A small network was shown many inputs. Here are its activations along a few directions, one row for each input.
In each table, some parts of the input vary, and every possible input appears once, in random order.
A made-up example of a description, with smaller parts first: ring(8) and (point or (values(2) and line(4)) or ring(11)).
Shared parts are said once, and a part with two or three values counts as separate values.

Other details of the inputs shift rows strongly along two fixed directions, in all tables alike. That doesn't count.

Rows:
r1: [ 55  -7  33  86  19 -29 -21 -12  30 -63  -7  40 -33]
r2: [-33   0 -13 -40  -4  25  24 -51  -6   9 -29  11 -19]
r3: [ 20  22  -6  28  -9 -24 -18  26 -36  25  55 -10  24]
r4: [-38  -6 -12 -32 -23  16   2  -5  33  22 -40  18  27]
r5: [ 30 -15  44  58  -3 -28  12 -70  21 -36 -24  36 -29]
r6: [-12  12 -21 -28  20  15   1  10 -13  -6 -10  -9 -10]
r7: [-21   8 -13 -51  14  18  17   4 -14   6 -14 -21   2]
r8: [-15   3  -1 -23 -16   6  11  -5  -9  30  12  -9   9]
r9: [-22 -28 -11 -45 -10  12  20 -12  31  -3 -35  13 -17]
r10: [-33 -12  -7 -36 -14  33  18 -36  24  10 -29  16 -31]
r11: [-27  -6  19 -42  20  38  35 -17  21 -18 -44 -20 -24]
r12: [ 20  11 -34  13  18 -16 -20  24 -18  -7  13   2   2]
r13: [ 71   7  59 101  31 -40 -13 -19  11 -78  -2  18 -28]
r14: [-30 -15  -1 -30 -20  22   6   0   8  31   6  -4   0]
r15: [ 28 -22  26  52  15   2  -6 -32  56 -65 -42  49 -56]
r16: [-17  -4 -31 -48   8  12  11   6  -3  12 -14 -10   4]
r17: [-19 -20  -1 -12 -25  16 -11  14  11  29  18  -8   0]
r18: [ 31  30  -5  17  20 -33  -6  28 -50  -3  33 -28  31]
r19: [ 13  28 -11  10  -3 -23  -2   5 -58  26  43 -16  35]
r20: [  4  14 -19  30  -9  -9 -39  29  10  12   4  28  30]
r21: [ 10  -3   4  23 -22 -15 -26  37 -17  32  56 -18  25]
r22: [-27 -12   6 -37 -19  17  32 -45  15  15 -28   3 -12]
r23: [-42 -10 -15 -29 -13  30  -6 -16  48  10 -53  38   0]
r24: [ 26   3   7  28  -5 -25 -18  62 -12   6  43 -24  36]
r25: [-25  -3  13 -45  13  31  35   0   7  -4 -29 -36  -4]
r26: [-37  -8  -8 -28 -16  22   0 -16  42  12 -50  31  11]
r27: [ 68   2  15  82  16 -60 -23  -8   1 -50  11  40 -17]
r28: [-30 -20  20 -36   7  46  15  -4  39 -21 -36  -9 -32]
r29: [  29    0   33   52   14  -26   31 -124   10  -61  -59   55  -49]
r30: [-34  -3 -14 -41  -8  23  16 -29  -1  22 -15   0  -8]
r31: [-28   1 -12 -48  19  29  19 -22   7 -13 -40  -1 -27]
r32: [ 20  -2  14  31 -22 -26 -21  30 -20  28  55 -21  31]
r33: [ 14   8  -4  26 -15 -14 -25  40 -26  30  57 -11  26]
r34: [ -2  17 -23   1  -7  -6 -14  20 -37  31  38 -15  24]
r35: [ 18  -5  14  28 -26 -30 -15  26 -21  30  49 -25  36]
r36: [ 25   9 -19   9  13 -28  -2   7 -22  -6  10  -7  17]
r37: [ 33 -17  36  53  13 -13  -1 -25  41 -56 -29  35 -35]
r38: [ 66   8  45 100  31 -30 -24  -8  14 -77   2  23 -36]
r39: [  5  -4 -32  -7  -4  -7 -25  54  -6  13  28   1   8]
r40: [-31  -4  -7 -43 -10  19  24 -34  -2  24 -16  -5  -1]
r41: [-30 -23  15 -32 -19  24  22 -35  25  15 -23   6 -15]
r42: [ 13  30 -22  20  -1 -19 -16  15 -57  21  46  -9  26]
r43: [ 20  29   6  21  26  -8 -12  57 -36  -2  42 -41  24]
r44: [ -4   8  -5  -9 -10 -12  12 -17 -26  23  13 -14  22]
r45: [-34  -1  -4 -63 -13  30   5  83 -18  45  36 -74  49]
r46: [-20  -3 -38 -45  10  16   3  11  -2  10 -12  -5  -3]
r47: [-28 -29 -19 -45  -3  24   8  -8  38  -6 -35  24 -33]
r48: [ 21  29   0  22  25  -5 -16  62 -33  -3  41 -39  20]
Each input here is: line(4) and (point or line(5) or ring(6)).
Changing only the line(4) part turns r35 into r32. The same change can be made to r25. Which row results?
Answer: r11
Changing only the line(4) part turns r41 into r33. The same change can be made to r27. Which row results?
Answer: r39
Which other rows agree with r21 in the line(4) part? List them by row number.
Answer: r1, r2, r3, r14, r23, r28, r30, r31, r43, r46, r47
Change only the line(5) part in r17. List by row number the other rows that result.
Answer: r10, r33, r34, r42
Change only the ring(6) part in r36. List by row number the other rows that result.
Answer: r9, r18, r24, r25, r45
